| 124 | 107 | 104 | 127 | 142 |
| 116 |  93 | 110 | 114 | 136 |
| 117 | 112 |  96 | 150 | 139 |
| 117 | 112 |  99 | 154 | 137 |
| 120 | 113 |  92 | 141 | 143 |
| 116 |  92 | 110 | 115 | 136 |
| 105 |  84 | 106 | 111 | 131 |
| 126 | 101 | 102 | 170 | 124 |
| 117 | 108 | 106 | 166 | 130 |
| 117 | 108 | 106 | 165 | 129 |
| 109 |  87 | 107 | 113 | 133 |
| 121 |  98 | 112 | 116 | 139 |
| 126 | 101 | 102 | 169 | 123 |
| 116 | 107 | 106 | 166 | 130 |
The smallest entry in the last column: 123
Find the second entry on the diagonal from the top-right corner.
A: 114
Find the first entry, reading row by row.
A: 124
Find the 3rd entry, reading row by row.
A: 104
The entry just left of 104 -> 107
Find the bottom-left entry.
A: 116
The entry directly below the largest entry is 166
The largest entry in the last row -> 166
The largest entry in the last column -> 143
Find the entry just right of 109.
A: 87
The last entry of the largest entry's row -> 124
The 4th-last entry, reading row by row: 107
The entry just left of the largest entry is 102
The bottom-right entry is 130
Find the smallest entry in the last row.
A: 106
Find the fourth entry, reading row by row.
A: 127
The smallest entry is 84
The entry directly below 121 is 126
Find the last entry in the row that holds the smallest entry.
A: 131
The entry directly above 170 is 111
Find the first entry on the diagonal from the top-right corner.
A: 142
The entry directly above the smallest entry: 92
Find the entry just left of the smallest entry.
A: 105
The entry just left of 114 -> 110
The entry just right of 150 -> 139

W =
| 136 |  53 | 113 | 168 | 120 |  52 |
| 110 |  59 |  99 |  77 |  87 | 101 |
|  96 | 108 | 104 |  93 | 104 |  98 |
|  93 | 141 |  99 | 142 | 108 | 102 |
| 116 |  31 |  98 |  56 |  79 | 101 |
Indices start at 1.
The bottom-right entry is 101
Give the entry in row 3 and column 2.
Answer: 108
Give the entry at row 3, column 1.
Answer: 96
The entry in row 3 and column 3 -> 104
Give the bottom-left entry.
Answer: 116
Give the bottom entry of the column that holds the smallest entry.
Answer: 31
The entry just left of 87 -> 77
Give the top-right entry.
Answer: 52
Give the entry in row 1 and column 1.
Answer: 136
Give the entry at row 2, column 3.
Answer: 99
Give the entry directly above 79.
Answer: 108
Give the entry directly below 142.
Answer: 56
Give the entry directly above 59.
Answer: 53
Give the maximum.
Answer: 168
The entry just right of 77 -> 87
Give the entry at row 2, column 1.
Answer: 110
Give the entry at row 1, column 3.
Answer: 113

B =
[[86, 101, 81, 97, 100, 46, 92, 94, 101, 100, 112, 95, 123, 110],
 [91, 105, 113, 84, 101, 120, 133, 97, 82, 83, 103, 101, 123, 106],
 [107, 69, 104, 87, 132, 109, 74, 121, 82, 67, 93, 108, 102, 126],
 [84, 112, 120, 128, 130, 113, 100, 96, 97, 71, 121, 137, 109, 115],
 [123, 90, 95, 112, 108, 109, 97, 102, 83, 102, 89, 105, 103, 106],
 [98, 97, 117, 117, 133, 106, 115, 105, 116, 107, 88, 128, 103, 119],
 [108, 98, 120, 79, 69, 100, 139, 98, 68, 93, 81, 94, 105, 91],
 [102, 94, 106, 85, 71, 128, 105, 100, 97, 130, 85, 84, 80, 142],
 [127, 91, 89, 127, 114, 102, 100, 99, 101, 102, 82, 121, 115, 114],
 [93, 96, 103, 88, 106, 117, 95, 99, 94, 100, 83, 102, 78, 150],
 [96, 106, 73, 113, 77, 127, 102, 108, 129, 134, 116, 103, 86, 110],
 [90, 81, 97, 90, 116, 109, 76, 112, 96, 110, 80, 94, 84, 131],
 [85, 82, 122, 84, 85, 116, 122, 96, 91, 107, 117, 91, 108, 83],
 [91, 138, 91, 84, 102, 111, 72, 49, 103, 101, 97, 102, 68, 91]]
Counting starts at 1.
The entry at row 2, column 1 -> 91
The maximum: 150
Read off the entry in the top-right corner.
110
The entry in the top-left corner is 86
The entry just left of the smallest entry is 100
The entry in row 1 and column 3: 81
Read off the entry at row 1, column 2.
101
The entry directly below the largest entry is 110
Read off the bottom entry of the column that holds the smallest entry.
111
Read off the entry in row 3 and column 1.
107
The entry in the bottom-right corner is 91
The entry directly above 79 is 117
Read off the entry in the bottom-left corner.
91
The smallest entry is 46
The entry directly below the smallest entry: 120
Read off the entry at row 2, column 3.
113
Read off the entry at row 3, column 3.
104
The entry just right of the smallest entry: 92
Read off the entry directly below 79.
85

Read these off the row that follows.
1) Read off the 2nd entry from the right.
2) Read off the third entry from the right.
3) Read off the entry just left of 85.
4) Read off the entry just left of the largest entry.
5) Read off the 1st entry from the right.
6) Read off the first entry from the left.
7) Read off the entry just left of 113.
| 106 |  36 |  75 | 104 | 113 |  74 |  85 | 136 | 134 | 116 | 130 |
1) 116
2) 134
3) 74
4) 85
5) 130
6) 106
7) 104

| 153 | 106 |  37 | 100 | 126 |  93 | 104 | 112 |  96 | 109 |
| 148 | 114 |  73 |  60 | 115 | 103 | 114 | 104 |  34 |  75 |
| 100 | 115 |  68 |  52 | 101 |  83 |  81 |  50 |  95 |  54 |
| 113 |  76 | 100 |  75 |  81 | 100 |  96 |  80 |  78 |  88 |
| 120 | 133 |  69 |  78 | 122 | 108 | 112 | 113 |  64 |  88 |
| 155 | 121 |  70 | 139 | 146 | 115 | 125 | 161 | 109 | 136 |
|  72 | 110 |  92 | 106 |  90 | 113 |  80 |  81 | 127 | 101 |
|  98 |  90 | 132 |  84 |  98 | 101 | 112 |  76 | 115 |  83 |
|  88 | 157 |  87 |  96 | 121 | 116 |  88 |  52 | 143 |  93 |
The entry directly above 136? 88
The entry just right of the largest entry? 109
The entry directly above the smallest entry is 96
The entry directly above 161 is 113
The largest entry in the first column: 155
The bottom-right entry? 93
The 3rd entry from the end, reading row by row? 52
The 2nd largest entry? 157
The entry just right of 70 -> 139
The 1st entry in reading order: 153
The top entry of the column that holds the largest entry -> 112
The fifth entry in reading order? 126
The entry just right of 133: 69
The entry directly below the largest entry is 81
The bottom entry of the column that holds the smallest entry -> 143
The 5th entry from the end, reading row by row? 116
The smallest entry -> 34
The smallest entry in the first column? 72
The largest entry in the last column? 136
The smallest entry in the first row? 37
The top-right entry? 109
The entry directly below the smallest entry is 95
The 3rd entry on the diagonal from the top-right corner: 50
The fourth entry in reading order -> 100
The entry in the bottom-left corner is 88
The 2nd entry in reading order? 106
The entry just left of 92? 110
